Each row below is a small network's average activation on inputs in which a field has the value named, seen along a few directions.
Related values have similar rows: they may be neighbours, one step apart, or belong to one group.
In the rows, 500 means zero.
Strong random noise was added to every row along 3 fixed directions; ignore it. To show where, here is one row again and again, with new noise each time:
[329 503 278 455 560 780 533 424 316 623 338 900 441 609 559 407 470]
[644 554 593 537 508 642 387 422 642 737 570 949 552 363 687 308 725]
[320 183 357 473 464 386 761 587 473 391 520 345 305 794 410 587 379]
[371 326 350 472 472 585 629 480 451 570 430 728 348 660 524 468 435]
[379 478 357 475 568 663 547 479 388 552 443 706 477 608 531 438 523]


Field Solub:
c6: [498 296 502 453 404 450 538 459 637 613 568 656 347 564 491 510 568]
c13: [514 468 583 691 515 410 530 498 640 418 583 451 611 418 650 530 643]
c4: [707 443 716 600 281 403 645 386 737 564 615 527 527 320 691 443 478]
c5: [514 644 607 506 585 495 314 513 474 372 467 322 707 345 568 543 536]
c12: [470 371 540 426 369 396 376 519 578 610 414 637 243 549 477 622 491]
c1: [677 407 896 618 445 335 457 598 675 472 688 305 625 292 403 505 643]
c9: [529 751 351 474 645 569 446 533 355 486 521 470 556 545 488 439 554]
c8: [454 424 498 421 454 482 397 522 531 593 426 478 327 522 321 597 332]
c16: [484 432 435 575 370 638 625 283 512 673 304 956 440 357 620 419 398]
c2: [754 633 715 385 427 389 304 613 621 597 613 352 579 451 402 510 547]
c15: [634 653 702 574 499 577 411 438 421 493 499 560 684 343 457 417 507]
c17: [366 468 309 485 516 681 661 428 261 449 392 565 449 683 328 538 384]
c18: [559 496 542 463 309 484 497 412 502 619 306 706 380 396 696 514 288]
c14: [127 239 323 466 484 539 606 526 294 272 369 308 369 654 321 637 247]
c7: [551 668 389 492 455 724 508 391 395 671 457 748 512 535 433 426 407]
c3: [572 475 199 352 387 472 706 511 475 546 363 616 308 589 527 494 252]
c10: [402 601 556 541 652 383 317 515 568 385 446 354 574 371 640 506 590]
c11: [619 682 425 489 620 524 310 491 622 622 540 678 479 396 663 358 656]
Each value of Solub is a pair of two hidden parts, and every pair occurs once (3 first parts, 6 second parts).
- c7 and c3 share the first part; c7 and c6 share the second. Which value has the first part of c6 and the second part of c3? => c11
- c10 and c13 share the first part; c10 and c18 share the second. Which value has the first part of c18 and the second part of c13? => c4
- c15 and c2 share the first part; c15 and c14 share the second. Which value has the first part of c14 and the second part of c2? => c12

Field Rig:
s13: [451 107 400 526 412 434 618 585 632 524 437 656 372 602 650 461 387]
s9: [657 686 544 468 694 476 429 504 640 491 740 462 613 452 594 407 776]
s16: [423 382 413 649 553 614 397 446 565 616 552 699 458 407 530 486 646]
s6: [806 810 566 404 614 441 321 429 675 725 595 473 619 342 579 390 713]
s1: [578 650 685 523 514 644 614 413 401 431 530 466 776 341 435 530 521]
s10: [448 307 366 558 404 476 702 371 584 440 452 583 508 561 672 492 439]
s4: [298 634 480 479 601 778 196 413 455 609 379 845 552 394 598 492 554]
s18: [670 739 791 611 550 607 265 465 523 539 715 574 754 129 517 345 750]
s14: [403 192 441 495 378 315 461 480 579 494 335 621 353 508 644 609 307]
s8: [485 686 661 508 447 374 550 567 395 391 444 133 714 487 486 511 450]
s12: [699 777 508 446 420 485 632 428 561 604 483 618 491 454 540 443 520]
s15: [682 454 781 486 404 245 451 675 603 479 451 379 439 458 506 539 474]
s3: [280 191 388 388 223 364 625 593 425 404 308 346  36 738 248 698 193]
s2: [554 636 482 470 564 680 351 528 517 587 684 627 546 530 510 379 842]
s7: [328 626 413 606 565 612 513 480 252 323 269 534 607 506 608 563 410]
s5: [432 319 547 438 570 606 503 515 441 426 523 262 538 550 173 581 443]
s17: [576 473 483 616 521 384 720 479 617 547 688 474 457 596 585 419 477]
s11: [605 440 376 412 472 457 418 534 488 656 575 648 261 591 358 459 375]
Each value of Rig is a pair of two hidden parts, and every pair occurs once (3 first parts, 6 second parts).
- s4 and s3 share the first part; s4 and s14 share the second. Which value has the first part of s14 and the second part of s3? => s15
- s13 and s9 share the first part; s13 and s16 share the second. Which value has the first part of s16 and the second part of s9? => s2
- s18 and s6 share the first part; s18 and s1 share the second. Which value has the first part of s1 and the second part of s6? => s12
